A small network was trained on invented records. Each row is its activation on one of them, seen along a few directions.
Here are examples, each followed by its value of one field, Bog.
Records without Bog are marked missing.
The largest differences between rows may come from other fields.
Strong random noise was added to every row along 9 fixed directions; ignore it. To show where, here is one row again and again, with new noise each time:
[-123  197  -76   62 -172  256 -145 -184  231  -52   18  180 -164 -114
  120  402   42  248   72  114   83  -38  397]
[-330  417 -337   50  -38  250 -197  -63 -108   61 -356  133  -89 -284
  244  557  -52  -10 -372  -94  456 -148  144]
[  28 -138 -230  375   40 -212   52  205  197 -259  -48  128  140 -107
  -82  -32  -57  296  170  117  164    9   25]
[-243  212  -87  -35  202  -66 -142  147  -77  200  -13   -2  -90   93
  160  154   59  115   55   76   48 -134  103]
[-272  124 -401  -39  304 -100 -292 -302  224  117 -324 -651  167 -224
  -65  124 -110  118   -7   50  459   48  274]
[-159  216 -210  -24  -93  150  111 -268  -22   20 -252  113  -88 -342
  -31  380  -99  315  -17  133  204 -316  339]
[  71  -39 -577   81 -298 -129  182 -179 -228  129 -706  315  332 -259
 -241   91  -69 -266 -100   55  285 -572   45]
[ 128  149  258 -292   66 -248 -370  260 -312  711   28  268 -170  360
  247  152  171 -193  209  128 -191 -101  153]
[ 148  -50  121  320  167 -296 -304   48  230 -167   58  -96  -24  -33
  -49   60  112  318  100  247  216  -92   75]
[ -77  270   55  240  -82   35   45  -34  -94 -146 -145  288 -221 -344
   -7  391  -46  285 -305  129  263 -402   -6]
[  49  -74 -357   39 -207 -128  149 -152  -13  131 -379  162  207 -148
 -230    4  -85  -73  104  111   85 -302  141]

[ 267 -186  133   92 -123   -4   -7  -34  243 -117  179   70   36  122
  -68 -148   27  199  147  194 -134  -20  119]	z4
[-236  267  121  -90 -100  393    5  101 -108   92   61  186 -168  272
  279  128   76  184   86 -199  -36  -36  204]	z9
[  78  111  320   22   84  -84  140  100 -306   51   62  142 -288 -255
   63  157  -85  288 -142  108  121 -173 -244]	z8
[-358  119 -510   32   30  170 -323 -182  262  103 -241 -339  214  228
   70  -22  255 -282  -84 -113  208   67  134]	z3
[-520  366   33 -106  233  180  214  -73 -183  -47  253   15 -289  252
   62  101  201   82 -133   87 -316 -593 -150]	z3
[ 422 -173  316  174   60 -234 -172   51 -117  -50   90   89  -73 -240
    0  190    6   76 -151  244  130  -57 -134]	z8
[ 293 -137  342  185   77 -308  -69  -91 -287  -16 -155 -180   25 -380
 -235 -101 -177 -190 -502 -104  426   64 -450]	z6
[ 135 -219  153  165  109 -198 -299  324   89  -18  150  -39  -60   83
  237   41    9  137  302  -20   11  547  180]	z2
[  -7   57   90 -307  243  -90  278 -373 -456  141 -283 -251  -33 -179
 -271   26  166  265  232  247   50 -790  195]	z2
[ 344  -79  304  224 -273 -207  153 -127   38   67  -60   66  -97 -324
 -429 -268 -328  -20 -360   78   81  -14 -343]	z4
[ 361 -177  -24   84   19 -153   10  -80 -100 -165 -264  -60   89 -135
 -202   18   17  281  191  209  197 -156   89]	z5
[ 316 -208 -197  -46 -427  111  142   51  -68  -48 -171  324  235   84
 -118  -32   80 -219   78  -57   -6   70  -81]	z5
[-304   29  243  -66  214 -288  100   84  128  167  208 -369    1  261
 -143 -403   40 -315 -127  -15 -502  -89 -506]	z1
[-243   54 -355  -23  -28  340 -422 -266  306 -167  -26 -383  182  362
   55   35  280 -107  232   16  -33   12  213]	z5
[-175  122 -227   88 -229  352  450  185 -303  -98  -45  547 -139 -308
  111  262 -266  -29 -293 -168   -1    7 -264]	z8
[-448  165 -254    1  552 -132  -23  360 -331 -134  -69 -156   38  120
  252   57  143  111 -178   15  149 -466 -195]	missing
[ 784 -486  326   86  -92 -394  -37 -325 -186   73 -339    4  158 -310
 -357  -69   -5  154  205  247  426 -187  108]	z6
[ -14  -18 -178  -79 -431   59   -1  119  217  345  -31  200   29  152
   60   24 -151 -483   23 -167 -278  465   41]	z1
[ -77   -9   20 -194 -119  -38   43   15  -47  234  -13   51  -44   77
  -53  -72 -116 -306  -63  -55 -203  -11  -82]	missing
[  17  -72 -102 -117   71 -120  428  -97 -473   49 -244  197   39 -159
 -235  -36   10   68  258  197 -130 -651   48]	z2
[ 304 -312  240  233  107 -273  -15  627 -145   56  155  229   11   51
  216 -174 -176  265  228 -160  125  667 -104]	z6
[  26  372  361 -101  226 -185 -190  141 -450  277 -171  193 -344 -127
  326  529   89  349 -229  177  215 -436   72]	z3
[  24   73  -99  189 -138 -104  117  471 -231  -28  -37  327   11    1
   75 -164  -89 -366 -316 -258    1  198 -492]	z7
[ 122  -38 -461  249   36   27  -72  121 -347 -343 -264  354  265   14
  145   69  157 -223 -303 -104  398 -363 -313]	z4
[  39  170  539  272  158  146 -198  344  -62 -393  647  484 -380   91
  349  175  259  142 -140   28 -396   49 -250]	z7
[-172 -137 -145  -64  340 -243  347  214  -46   -3  -71 -507  214   41
 -179 -560 -294  109  129 -205  153  513 -243]	z9
[  51  102 -151 -207  166 -239 -127   96 -617  507 -663 -272  256 -189
   43   -1 -273 -266 -334 -346  601  123 -167]	z9
[ 312 -416 -115 -311 -107 -344  384  268 -264  492 -142  274  271 -125
 -255 -301 -367  -93  358   20 -295  274   90]	missing
[ 420 -200 -177  128  223 -355    9  346 -257 -142 -145  270  154 -291
  172  241  -21  467  286   93  289   59  118]	z1
[ 122  -28 -145  309  -72   42  192   -6 -172 -480   50  317   65 -261
 -122   31   -4 -131 -281  -17   25 -277 -277]	z7

Which value of Bog does each new row have?
[  15 -264   -9 -298   60   61 -103 -392   81  244  129 -364  106  455
  -90 -338  243  -81  514  119 -349  -31  401]	z6
[ -52 -133  235 -145  684 -272  141   79   32    8  341 -408 -141 -109
   13 -172  -38  732  463  203  -35  119  233]	missing
[ -40   33  -96  -11 -293  146 -240  259  -64  188 -165  204  -20  276
  227   71  114 -642 -171 -290   35  331  -96]	z2
[  20 -135 -120  379   43   62   71    2  404 -506  180  160   57  186
  -48   20  274  325  277  218  -47 -389  139]	z3
[ 488 -182  303  -76 -299  106  208  397 -240  217  190  802 -134  290
  157  -75   18   44  237  -88 -436  188  -30]	z4
[ 274 -174   10  121  -48  -92   51 -161  241 -171 -107  -63   62 -387
  -82  -40 -392  464  108  112  203  348  127]	z4
[-153  252  284 -418 -630  413  -78 -388  136  492   76   93 -303  116
 -165   57 -129 -838 -467 -233 -417  142 -107]	missing
[-307  251 -243 -326  350  279  444 -129 -374   45  -92 -153  -36 -402
   41  238 -167  346  -35  -85   20 -323  218]	z7
[ 178   60  417  210   46 -482  288  444 -202  152   70   67 -305 -348
 -248 -102 -496   37 -437  -69  -89  178 -634]	z1
[-115 -191 -260 -282  314  -76  453  259 -197  258 -150 -155  257  100
 -151 -548 -256   31  353 -168 -106  465    8]	z9
